These are the activations of a small neural network, seen along a few directions. Each row is one input.
Each table varies a few parts of the input and shows all the possible inputs, shuffled.
Descriptions start from the smaller parts, as in this example, which fits no table here: one of 6 places along a line, together with either a single point or (one of 2 separate values, together with one of 5 places around a ring) or one of 11 places along a line.
Shared parts are said once, and a part with two or three values counts as separate values.

Other details of the inputs shift rows strongly along two fixed directions, in all tables alike. That doesn't count.

Rows:
row 1: [  3   2 -13  11  15 -12  -1  -7  -5  11  -6   0 -16 -11   0 -17]
row 2: [-17  58 -90  -3  16  54  41 -29 -20 -59  47  88  66 -69 -23  81]
row 3: [ -1   2   6  -3 -22  10   0   4   1   0  11 -16  23  18   1   0]
row 4: [ -3  -5  13  -9 -12  10   4  13   2  -7   7 -16  16  22   0  19]
row 5: [ -6   6  15  -6 -22  10  -3  19   6   2   5  -9  10  26  -2  13]
row 6: [  8  -4  10 -14 -18  16  -2  17   7 -10   2 -12   8  23  -5  13]
row 7: [  4  -9  15 -10 -15  11  -8  14   2 -10  12  -8  15  21  -2  14]
row 8: [-13  -2  19  -3 -19  12   2  13   0  -2   5 -10  16  24  -1  14]
row 9: [ -1   3  -2   2  10  -9  -7   0  -6  -3 -10  15 -29  -9   4  -9]
row 10: [ -7 -11   1   5  16 -10   1  -9  -5   3  -8   6 -20 -13  12   1]
row 11: [  0  -2  -5  11  16  -7   0 -13  -8  12  -5  -2 -11 -16   2 -17]
row 12: [ -7   6   6   5   6  -8  -4  -4  -4   1  -9  14 -26 -14   7  -8]
row 13: [-13  -5  17  -3 -17  10  -2  10   2   0   6  -7  17  25   1  16]
row 14: [-10   4  -2   7   6 -11  -2   2  -4   8 -11  15 -27 -10   5  -5]
row 15: [ -5   0  -2   1  15  -9  -1   0   9   0 -15   9 -13 -18   8 -17]
row 16: [ -5   2  20 -11 -19   9  -9   9   2  -4  10  -4  17  24   2  14]
row 17: [  1 -13   0  -1  11  -3  -4  -9  -4  -1 -11  11 -22 -15   8  -4]
row 18: [-10   1  15  -2 -20  11   1  16   5  -2   3 -10  11  26  -3  14]
row 19: [  8  -4   8  -7  -8   5   0   0   6   2  16 -18  26  23  -8   5]
row 20: [  7  -6  -4   5  19 -10   2 -16  -2  11  -7  -3  -9 -18  -6 -17]
row 21: [  1  -1   9  -1 -17   9   4   7   2   6  16 -16  22  19  -3   2]
row 22: [  0  -1  -9  13   8 -13   4  -6  -3  12  -2   5 -18 -12   3 -17]
row 23: [ 10  -2 -12   6  18 -14   1 -10   2  10  -8   0 -14 -14  -8 -17]
row 24: [ -2   2 -12  11   3 -12  -1  -8  -4   7  -7   4 -17 -12   7 -20]
row 25: [ 14   2   5  -4 -10   7   0  10   8   3   7 -22  25  23 -12   3]
row 26: [ 13  -2 -13  -3  17 -15  -4 -10   4   3 -11  -2 -14 -18  -9 -18]
row 27: [-27  59 -90   8  16  45  42 -34 -19 -54  46  91  74 -63 -18  87]
row 28: [ -1  -1   4  -3 -21   9  -4   2   3   2  12 -14  25  20   4   2]
row 29: [ 10   3   6  -5 -10   6   3   5   9   1  13 -21  20  24 -12   3]
row 30: [ -4   0  -6  -1  15 -13  -2   3   8   0 -16  11 -14 -15   7 -17]
row 31: [ -7  -7   1  -1  17 -10  -4  -6   7   2 -13  11  -8 -19  12 -15]
row 32: [  6  -3  10 -12 -15  13   4  16   6  -7   2 -13  10  24  -2  15]
row 33: [ -4  -4   5   2  12  -7  -9  -8  -7  -1  -7  14 -23 -12   9  -7]
row 34: [  4  -2   4  -4  -9   9  -4   3   2   5  13 -19  28  22  -4   5]
row 35: [ -3   1   5  -4 -20   5   3  16   4  -7   1  -7  15  29  -4  18]
row 36: [-13  -3   5   7   8  -9  -4  -6  -5  10  -8  15 -20 -13  11  -3]
row 37: [  2   2  -9  12  15  -8   0  -9  -3  11  -6  -2 -14 -14   1 -16]
row 38: [ -3  -7  -2  12  11 -10   1 -14  -4  15   1   5 -11 -15   8 -15]
row 39: [  3  -5  -4   4  10  -9  -5   4  -5  -5  -7  12 -28 -13   2  -8]
row 40: [-14  -1  -1  11   7 -10   1   0  -6   5 -13  13 -25  -8   5  -5]
row 41: [  0   2  18 -12 -17  13  -6  14   0 -10   9  -8  13  24  -2  11]
row 42: [ -8  -2   0  12   7 -11   4  -6  -3   1 -17   9 -22 -11   7  -3]
row 43: [  6   7   3  -4 -27   8  -5  12   5  -2   9 -16  19  17   2   1]
row 44: [  1   6   2  -2 -23  10  -1   7   5   0   9 -16  19  20   0   0]
row 45: [ 11  -1   8  -5  -9   8   2   6   4   3   9 -21  29  21 -11   4]
row 46: [ -2   4   2   4  10  -5  -6  -2  -4  -3  -9  13 -28 -12   5  -8]
row 47: [-10  -6   4  11   8 -10   4  -9  -8   2 -15   9 -19 -12   8  -3]
row 48: [ -1   8  13 -11 -22   6  -6  18   3  -7   7  -4  10  28  -3  11]
row 49: [ 13   0   5  -7  -9   7   0   7  11   4   8 -24  23  21 -15   2]
row 50: [ 11  -2  -9  -2  17 -11  -3 -12   5   4 -11  -4 -13 -21  -8 -18]
row 51: [  7   0 -10   8  16 -15   4 -11  -1   8  -3   1 -17 -10  -5 -16]
row 52: [  0  -3  -5   8   1 -11  -8 -13  -6   8  -5   5 -11 -20  14 -16]
row 53: [  3  -6  13 -13 -14  14   5  13   2  -7   4 -13  15  22  -1  16]
row 54: [  3  -4  -1   8  17 -11   5 -17  -4   9  -2  -1 -13 -15  -2 -16]
row 55: [ -8  -4   2  -1  16  -9   0  -3   5   1 -14   9 -10 -20  10 -17]
row 56: [ -8   2  19  -7 -21  10  -2  16   2   2   6  -9  14  24   0  14]
row 57: [ -9   2  10   4   7  -8  -4  -7  -8   2  -8  14 -22 -15   8  -8]
row 58: [  7  -7  -4   9  20 -11  -2 -16  -3  12  -6   1  -7 -15   0 -15]
row 59: [ -3  -4  -6   5  14 -12   3   0  -3   0 -11   6 -27 -10   7  -2]
row 60: [  9  -6  -5  -3  18 -10  -2 -16   1   5  -9  -4  -9 -23  -7 -18]
row 61: [  3  -5  -6   1  12  -8   4   0  -4   0 -14   9 -27 -11   5  -4]
row 62: [  7  -9  -5   5  20 -11  -2 -18   0  12  -5  -1  -7 -17  -4 -15]
row 63: [  3  -9  12 -13 -12  12   1  10   3  -5   5 -10  16  23   2  17]
row 64: [  4  -6  -7  -1   9  -6  -1   0  -3  -3 -14  11 -29 -12   3  -6]
row 65: [  7  -2  13  -9 -17  12  -5  21   6 -12   9 -11  10  22  -6  12]
row 66: [  4  -5  16 -10 -16  13  -4  17   1 -11  11 -10  14  20  -5  13]
row 67: [  4   3   7  -6 -27   8  -4   8   0  -2  11 -16  24  15   3   2]
row 68: [  9  -9  -6  -4  19 -12  -6 -18   3   6  -8  -2  -7 -21  -4 -16]
row 69: [ 11   0 -12   9  17 -14   1  -7  -2   9  -9   1 -13 -12  -5 -16]
row 70: [  7   7  -2  -6 -27   4  -6  14   3  -3   9 -13  19  19   1   1]
row 71: [ -5  -4  -2   7  14  -9   4  -3  -2   1 -11   4 -26 -13   8  -1]
row 72: [  3   2   6   0 -17   8   3  10   7   6  14 -16  18  21  -4   2]
Each input here is: one of 4 places along a line, together with either a single point or one of 8 places along a line or one of 9 places around a ring.
Changing only the place on the line of 4 turns row 30 into row 31. The same change can be made to row 22. Which row results?
Answer: row 38
Changing only the place on the line of 4 turns row 53 into row 32. The same change can be made to row 11. Which row results?
Answer: row 37
Start at row 26 and move only the place on the line of 8, one step at a time. The first step leads to row 23. Which rows follow, in order?
Answer: row 69, row 51, row 1, row 22, row 24, row 70
Change only the place on the line of 4 in row 50. List by row number the other rows that result.
Answer: row 26, row 60, row 68
Start at row 4 and move only the place on the ring of 9, one step at a time. The first step leads to row 47. Which rows follow, in order?
Answer: row 8, row 56, row 57, row 41, row 66, row 2, row 53

Rows:
row 73: [-11   9  24 -14 -37  28   0  28   3 -17   9  -5   9  11  18   8]
row 74: [ -9  -9  36 -15 -15  26   6  12 -10 -25  26  -6  34  60 -15  66]
row 75: [ 33 -18  31   4  18 -29  -9  20  17  34 -13 -57 -46  33 -20 -59]
row 76: [ -7 -38  33  -6  26 -19  13   9  16   6 -32 -26 -14  33   3   7]
row 77: [ -4  -5  19 -12 -31  31  -4  26  -8  -8  33   2  28  58 -15  60]
row 78: [ 26  21 -72  28  28 -26   8 -31 -19   1 -20  24 -49 -54  -5 -25]
row 79: [ 31 -59  48 -21   7 -25 -30 -17  10   9 -28 -56 -15   7  17 -46]
row 80: [ -5   7  22  18 -29 -23 -17  26 -14  10 -12  -5 -52  43   3  -6]
row 81: [ 23  51 -33 -11 -27  22   9  25  17 -10  32 -22  60  46 -57  24]
row 82: [ 16  10  17 -39  -2  31  -2  -4  23 -22  31 -21  93  20 -35  26]
row 83: [-11   5   7 -15 -18   7  -1  36  23 -15   3  -2  29  20  18  -2]
row 84: [-15  13 -22  35  38 -16   9 -12 -35  -7   1  58 -71 -44  13   1]
row 85: [ 25  22 -82  19  38   5  29 -27 -20 -24  20  36  -8 -62 -11   9]
row 86: [ 27   5  -6 -20   0  24   6  13  17   9  28 -28  52  36 -50  25]
row 87: [ 23 -20 -39  12  66 -20  20 -55 -20  -7 -17  17 -32 -64  -6  -1]
row 88: [-17  -8  41 -31 -27  40   4   7   4 -30   7 -10  48  19   4  46]
row 89: [ 23  21 -91   1  28  32  30 -33 -17 -27  35  46  44 -54 -28  56]
row 90: [ -5 -23  66  -1 -19 -23 -42  26  -6  14 -13 -16 -59  28  41 -45]
row 91: [ -2 -37  19  -2  11 -16   1  23  18  25 -29 -21 -24  33   4  -3]
row 92: [ 33 -49  22 -19  -8 -15 -35  -6  10  21 -16 -39 -14   2  14 -46]
row 93: [ 11  21 -36  -5  56  11  30 -35  -1 -16  21  17  37 -34 -48  36]
row 94: [-53  15 -16  71  -3 -11  13 -70 -33  60  32   7  47 -47  37 -36]
row 95: [-24 -20 -17   8  50 -30  -8 -22   5  16 -41  46 -46 -68  32 -31]
row 96: [-18   6  34 -29 -27  41 -12   4  -3 -40  36  13  66  35   2  64]
row 97: [  8  -2 -25   5  61 -22 -11 -44   1  22 -15  38 -29 -84  -8 -48]
row 98: [ 18  52 -16 -29 -47  25 -11  24  25 -17  35 -16  83  36 -38   6]
row 99: [-46  11 -33  92  25 -30  40 -82 -39  75  24  12   0 -51  24 -30]
row 100: [-23  26 -33  -8  10  53  53 -16 -19 -50  28  43  52 -20 -27  96]
row 101: [ 17  49 -76 -12 -26  21   2 -14  -3 -39  30  31  56 -32 -11  14]
row 102: [-10 -41  67 -11 -16 -17 -48  11  -2  26 -17 -11 -47  25  32 -27]
row 103: [-13  37  14 -17 -68  17 -27  34  -3 -22  26   9  35  47   7  26]
row 104: [-11  -6  23  -1 -23 -37 -27  31  24  17 -45 -20 -31  22  26 -49]
row 105: [ -3   1   4  11 -18 -25  -1  38  20  12 -33 -25 -26  47   0 -13]
row 106: [ -1 -40  42   2  -7  -2   0  15  -4  28 -30 -25 -54  24   5  -4]
row 107: [  0 -10  36  17 -32 -23  -6  31  -2  24 -43 -35 -71  36   6 -26]
row 108: [-26  31 -27  20   1 -14   1 -18 -16  -6 -30  53 -54 -72  23 -21]
row 109: [ 23  24   7 -27 -24  26  -8  25  27 -13  39 -26  65  31 -26  -8]
row 110: [-19  29 -67  24  44   0  40  -4  -3 -23   3  58 -12 -50   0  23]
row 111: [-29 -12 -12   3  61 -23  10 -36   2 -12 -34  48 -17 -70  25  -7]
row 112: [ 34  -5  -4 -22 -31  14 -13  15  11 -18  24 -31  35  17   5 -17]
row 113: [ -8 -46  65 -13 -19  -6 -29  13   6  29 -37 -29 -49  11  30 -33]
row 114: [  0 -16  33   9 -15  -1  11  30  -4   8 -15 -26 -52  26   8  -9]
Changing only one part turns row 105 into row 104. The same change can be made to row 99. Which row results?
Answer: row 94
Describe the family of inputs behind these rows.
Answer: one of 2 separate values, together with either a single point or (one of 4 places along a line, together with one of 5 places along a line)
Change only the place on the line of 5 in row 90. List by row number the other rows that result.
Answer: row 73, row 83, row 109, row 112
Start at row 103 and move only the place on the line of 5, one step at a time. The first step leads to row 108. Which rows follow, in order?
Answer: row 104, row 101, row 98

Rows:
row 115: [  4 -11  18 -15 -14   9  -1  20   8  -8  -2 -17  11  36  -5  19]
row 116: [ -9  42 -62   4  19  21  27 -10 -11 -38  17  60  16 -45 -16  45]
row 117: [ 12  -7  13  -9 -25   7  -4  17  13   8   8 -36  26  35  -6  -5]
row 118: [ -5   3 -25  13  31  -5  13 -33  -9   4  -1  21  -4 -48   1  -6]
row 119: [ 11   0  23 -21 -32  11 -11  32  12  -7   3 -26  12  45 -10   8]
row 120: [ 14 -27  18  17  18 -37 -15 -10  -2  37 -26 -26 -55  -5  10 -56]
row 121: [  1  -1  14 -12 -13  14   1   7  10  -2  17 -20  42  27  -8  13]
row 122: [-13  28 -54  12  33   5  18 -33 -10 -15  12  53  18 -60  -7  18]
row 123: [  6  -4  13 -16 -17  10  -7  21   8  -6   3 -11   8  25  -5  10]
row 124: [ 11   4   8 -14 -22   6  -9  20   8 -10   4 -16  10  26  -4   1]
row 125: [ -3  31 -58  18  27   0  19 -29 -10 -10   5  42  -1 -61  -8   1]
row 126: [ -4  18 -42   7  25   2  10 -20 -11 -18   4  46  -7 -53   2   8]
row 127: [ 19  -1  16  -7 -30   3  -8  21  10  10  12 -44  23  50 -14  -8]
row 128: [ -1   0   9 -18 -13  26  10  16   5 -21  16  -6  37  30 -12  42]
row 129: [  2  12 -18  -7 -12  20  10  -3   4  -9  20  -3  49   5 -12  22]
row 130: [  4 -21  14   3  18 -24 -13 -10  -2  10 -27  -2 -43 -17  16 -30]
row 131: [-16 -33  47  20   1 -37 -20  -1  -7  35 -40 -14 -71   4  35 -46]
row 132: [  4 -15   1  18  31 -22   0 -30  -9  23 -11  -1 -31 -29   5 -30]
row 133: [ -6  -4  -3   1  24  -1   3 -15  -7  -6  -7  23 -18 -31   2   5]
row 134: [-16  26  -3  -1 -39  23   4  21  -3 -15  22   6  33  27   0  32]
row 135: [-13 -28  41  21   0 -36 -19   5  -7  35 -36 -13 -74   4  34 -49]
row 136: [  6 -13  25 -17 -14  11  -7  11   6  -7   6 -21  20  26   1   9]
row 137: [-30  16 -15  15   7  10  14 -18 -18  -9  12  41   5 -31  12  25]
row 138: [  0  14 -15 -12 -10  23  12  17   4 -24  17  11  28  14 -12  39]
row 139: [  8  -4  17 -11 -22   5  -8  20  15   6   8 -30  25  38  -5  -4]
row 140: [  1 -21  18   1  18 -21 -12  -6  -2  12 -28   1 -46 -14  10 -23]
row 141: [  8   7   6  -7 -18   1  -6  17  12   2   6 -20  18  27  -8  -6]
row 142: [  6 -12  -6  18  26 -25  -3 -26  -8  22 -14  -1 -32 -26   4 -32]
Changing only one part turns row 140 into row 133. The same change can be made to row 115. Which row results?
Answer: row 128
Describe the family of inputs behind these rows.
Answer: one of 4 places along a line, together with either a single point or one of 6 places along a line
Change only the place on the line of 6 in row 141. List by row number the other rows that result.
Answer: row 116, row 119, row 124, row 125, row 127
Which other rows agree with row 123 in the place on the line of 4? List them by row number.
Answer: row 117, row 120, row 126, row 135, row 138, row 139
Change only the place on the line of 4 in row 137. List by row number the other rows that result.
Answer: row 131, row 134, row 135
